These are the activations of a small neural network, seen along a few directions. Each row is one input.
Each table varies a few parts of the input and shows all the possible inputs, shuffled.
Descriptions start from the smaller parts, as in this example, which fits no table here: one of 6 places along a line, together with either a single point or one of 9 places around a ring or (one of 3 separate values, together with one of 8 places around a ring).
Shared parts are said once, and a part with two or three values counts as separate values.
(in the rows, 128 means zero)

Other details of the inputs shift rows strongly along two fixed directions, in all tables alike. That doesn't count.
To show where, the next rows are all for the same input, with only those details redrawn:
[138 121 144 133 120 123 127 121 120 140 132 120 124 117 130]
[138 121 145 132 120 124 127 122 120 141 134 118 125 117 130]
[144 160 130 109 130 133  98 119 109 123 100 139 150 120 126]
[144 159 131 109 130 132  98 119 109 123 100 139 150 120 126]
[138 121 144 133 120 123 127 121 119 140 133 119 124 117 130]
[143 160 130 110 130 132  98 119 109 123 100 140 150 120 127]
[144 160 131 110 130 132  98 119 109 123 100 140 150 120 126]
[112 108  76 184 113  98 134 107 109 120  65 207  66  87 148]

Table:
x1: [ 97 106  59 174 128  98 153 131 119 109  69 217  59  98 147]
x2: [141 128 126 125 116 133 138 126 130 128 156 119 124 131 107]
x3: [131 130 133 145 117 131 130 120 139 122 137 110 123 132 117]
x4: [126 161 119 101 144 134 113 136 116 120  96 135 149 134 137]
x5: [115  99 137 143 120 156 122 131 147 145 134 122 130 135 137]
x6: [118 125 120 127 130 130 149 136 128 128 148 120 120 144 111]
x7: [120 118 133 128 144 122 149 138 140 127 130 125 127 131 133]
x8: [133 120 146 127 125 116 113 123 124 134 142 123 123 118 127]
x9: [118  96 128 136 127 152 136 127 145 142 137 141 132 134 134]
x10: [115 127 125 141 131 126 141 140 141 123 130 112 125 143 134]
x11: [128 163 102 100 139 136 121 141 122 108 111 146 147 146 121]
x12: [136 124 139 121 127 119 117 128 130 128 144 121 123 118 136]
x13: [142 120 138 130 131 126 137 128 139 124 137 125 129 119 131]
x14: [118 125 117 129 128 126 149 136 128 133 133 114 122 142 138]
x15: [140 123 137 128 121 127 132 127 126 134 135 116 122 117 139]
x16: [139 118 145 135 130 122 133 123 133 130 133 128 132 118 122]
x17: [131 126 125 129 121 121 123 116 129 127 152 118 119 130 118]
x18: [133 123 155 143 122 125 120 124 134 129 128 117 128 119 126]
x19: [120  98 126 128 116 156 136 135 135 145 148 141 127 129 128]
x20: [120 116 138 127 134 123 140 142 125 137 138 128 123 128 118]
x21: [110 124 121 129 135 120 133 127 127 126 148 116 118 144 119]
x22: [109 129 126 147 131 128 140 131 137 123 131 110 123 144 120]
x23: [142 123 127 128 124 129 142 126 142 123 143 120 132 131 126]
x24: [122 160 121  94 149 125  98 137 119 113 108 139 148 134 134]
x25: [115 123 120 123 134 118 134 136 131 126 147 117 121 143 133]
x26: [139 126 122 129 114 128 138 124 129 131 138 116 122 128 135]
x27: [144 125 122 124 116 130 139 133 134 126 150 124 124 128 122]
x28: [110 115 141 128 139 112 124 134 125 136 137 122 121 129 130]
x29: [116 122 141 137 137 124 136 141 141 127 126 113 124 131 139]
x30: [143 119 142 129 122 125 129 131 124 135 145 129 125 116 116]
x31: [116 117 140 132 134 121 137 133 121 144 126 117 124 129 133]
x32: [142 162 132 116 132 136  97 128 130 106  98 136 151 122 132]
x33: [124 145 114 101 126 167 100 123 118 135 102 146 162 133 136]
x34: [135 124 123 125 120 120 124 125 133 126 149 120 122 128 131]
x35: [111 120 149 142 136 121 130 136 135 132 122 116 128 130 129]
x36: [150 160 118 102 132 136 106 133 120 111 110 151 147 119 123]
x37: [138 126 128 133 125 130 142 117 138 123 145 119 129 133 113]
x38: [116 114 140 133 144 119 144 133 134 133 127 127 132 130 124]
x39: [137 128 132 140 117 129 130 128 143 121 135 112 127 131 130]
x40: [121 122 122 128 138 126 154 136 141 124 138 120 130 144 129]
x41: [120 140 114  94 134 156  83 125 122 123 110 152 157 136 133]
x42: [114 128 120 133 128 129 147 127 124 134 136 111 122 143 124]
x43: [135 130 126 131 115 131 137 117 126 135 143 111 122 130 121]
x44: [115 124 121 135 138 127 154 127 136 124 137 121 126 146 116]
x45: [138 121 144 133 120 123 127 121 120 140 132 120 124 117 130]
The inputs of x35 and x38 match in every part but one. If x22 is changed in the same way as x35 into x38, which row does it become?
> x44
Describe the family of inputs behind these rows.
> one of 5 separate values, together with either a single point or (one of 2 separate values, together with one of 4 places along a line)
Which other rows does x1 become when the choice among 2 separate values takes its other values? List them by row number.
> x36
Which other rows does x18 become when the place on the line of 4 takes its other values? List them by row number.
> x3, x32, x39
Which other rows does x28 become when the choice among 2 separate values takes its other values? List them by row number.
> x8
Which other rows does x9 become when the choice among 5 separate values takes its other values? List them by row number.
> x5, x19, x33, x41

Table:
x46: [117 116 146 112 145 125 153 151 134 140 169  90 130 151 128]
x47: [119 128 173 106 151 134 142 153 145 142 169  60 159 167 119]
x48: [130 108 190  85 138 138 156 155 143 161 233  29 156 168 108]
x49: [138 104 170  99 127 145 161 146 153 151 229  46 147 172 108]
x50: [164 216  99  65 140 139  54 113  91  92  64 179 181 115 120]
x51: [122 168  43 141 124  97  88 101  82  92  19 248  91  80 142]
x52: [109  57 101 209 109  72 170 118 119 142 116 179  26  73 150]
x53: [149 109 214 118 125 121 136 141 142 164 194  36 148 135 124]
x54: [125 191 146  62 169 147  94 148 118 109 118 105 197 166 112]
x55: [112  91 103 154 111 121 169 132 150 134 165 121  92 136 124]
x56: [158 207 149  76 143 141  68 122 111 106  78 120 197 129 120]
x57: [128 198  66 103 139 153  98 124 121  84  66 176 162 148 116]
x58: [128  90 162 155 121  98 147 128 127 149 153 108  94 104 143]
x59: [ 84  74  88 196 127  98 184 132 144 122 108 154  62 123 149]
x60: [159 184  95  97 126 133  79 107 100  99  75 182 151 113 119]
x61: [135 196 137  80 156 160  98 131 132 107 112 100 202 166 108]
x62: [101  65 176 114 132 180 138 149 158 179 178  90 153 148 138]
x63: [158 132 198 114 124 138 118 129 142 146 176  50 162 133 120]
x64: [112  93 139 157 119 134 172 133 157 133 173  89 107 150 124]
x65: [128 191  74  84 148 139 101 130 109  94  79 181 160 144 121]
x66: [100  42 112 192  99 135 120 110 118 165  91 202  68  78 171]
x67: [122  64  94 221  89  95 172 105 134 134 119 175  38  83 142]
x68: [125  58  95 210  88  93 174 105 130 138 131 172  38  81 141]
x69: [150 188 101 122 123 136  79 107 112  92  56 179 150 109 124]
Describe the family of inputs behind these rows.
> one of 2 separate values, together with either a single point or one of 11 places around a ring
The inputs of x51 and x48 match in every part but the choice among 2 separate values. If x53 is changed in the same way as x51 into x48, which row does it become?
> x47

Table:
x70: [135 144 127 106 134 125 119 133 120 122 134 125 139 135 121]
x71: [120 137 131 114 132 145 115 129 124 131 123 126 147 139 127]
x72: [123 110 147 127 131 116 147 137 128 142 159  99 118 135 125]
x73: [128 114 153 139 128 118 149 131 140 135 158  86 123 135 126]
x74: [143 103 170 136 112 122 121 118 118 158 151 102 118 104 134]
x75: [124 136 137 118 137 140 118 135 135 128 117 124 152 136 130]
x76: [137 179 108  93 138 130  97 125 112 106 102 147 156 135 118]
x77: [106  90  69 197 107 104 161 113 132 118  91 191  54 100 141]
x78: [125 105 137 126 124 137 135 133 135 144 153 116 129 134 129]
x79: [121 111 143 132 135 131 137 134 140 136 135 118 129 132 134]
x80: [133 170 107  99 132 149  91 123 118 109 100 148 160 139 121]
x81: [128 125 150 131 133 116 143 133 137 132 149  97 128 134 124]
x82: [126 101 144 125 125 127 146 138 134 144 165 109 119 129 132]
x83: [151 116 153 129 109 123 109 114 116 147 140 122 122 101 133]
x84: [124 140 133 105 139 133 119 137 121 129 124 127 145 134 130]
x85: [ 93  97  62 194 118  89 158 112 116 116  80 196  49 100 147]
x86: [117 103 142 140 121 133 143 130 134 145 156 102 118 136 128]
x87: [118 100 154 143 125 134 145 133 146 143 153  98 125 135 132]
x88: [132 174 121  99 151 132  98 134 121 105  90 146 162 132 125]
x89: [121 105 150 146 123 132 144 132 145 140 153  96 123 136 130]
x90: [131 121 133 130 120 128 137 126 130 136 155 106 122 137 125]
x91: [162 107 171 136 107 125 126 118 128 149 159 103 127 103 127]
x92: [104  83  68 192 113 109 158 118 133 121  85 207  62  97 148]
x93: [143 152 129 113 132 127 126 128 128 116 131 123 143 133 115]
x94: [126 107 138 121 128 135 135 133 134 142 155 117 127 134 130]
x95: [155 168 144 112 130 131  76 114 109 117  80 147 157 104 132]
x96: [133 142 127 103 138 130 116 135 122 125 134 128 142 132 124]
x97: [125 124 140 132 135 115 139 136 133 125 135 114 125 132 127]
x98: [127 109 137 134 116 132 141 127 136 142 162 100 118 135 124]
x99: [132 184 108  98 139 139  93 123 109 108  90 143 161 142 122]
x100: [138 113 142 137 121 122 154 128 138 133 163  98 119 131 121]
x101: [134 117 134 126 127 130 142 136 136 130 143 125 126 125 129]
x102: [133 182 116 103 140 143  92 125 123 105  86 137 167 139 121]
x103: [139 124 137 136 119 129 144 127 138 130 152 105 125 134 122]
x104: [122 126 132 128 130 116 138 130 124 133 141 114 121 132 124]
x105: [138 117 143 124 132 126 144 136 137 132 156 112 127 127 122]
x106: [133 112 133 128 127 136 140 131 139 134 142 127 127 128 128]
x107: [127 169 116  88 147 146  91 130 113 116  90 152 167 139 127]
x108: [100 145  48 153 138 104 114 119 102  97  36 233  89 101 145]
x109: [145 176 113  97 140 132 104 130 117 100  98 150 158 132 116]
x110: [127 136 127 112 127 146 113 127 127 128 131 129 146 137 126]
x111: [130 171 122  97 148 136  99 135 122 106  86 149 164 132 130]
x112: [128 115 151 144 124 124 147 131 141 138 155  88 123 138 128]
x113: [116  97 148 132 127 135 143 136 135 152 156 104 127 136 131]
x114: [ 90  79  76 200 110 100 163 115 126 131  98 179  47 104 146]
x115: [131 111 139 134 120 141 141 129 142 135 151 114 129 132 125]
x116: [129 125 125 129 123 121 136 125 126 129 146 115 120 131 124]
x117: [140 172 109 105 132 149  98 123 125 104  96 150 162 135 119]
The inputs of x110 and x87 match in every part but one. If x98 is changed in the same way as x110 into x87, which row does it become?
> x102
The inputs of x88 and x96 match in every part but one. If x89 is changed in the same way as x88 into x96, which row does it become?
> x80
Describe the family of inputs behind these rows.
> one of 4 places along a line, together with either a single point or one of 11 places around a ring
Which other rows agree with x106 in the place on the line of 4? List them by row number.
> x77, x91, x92, x93, x100, x101, x103, x105, x109, x115, x117
Start at x79 and move only the place on the line of 4, one step at a time. The first step leads to x107. Which rows follow, in order?
> x94, x106
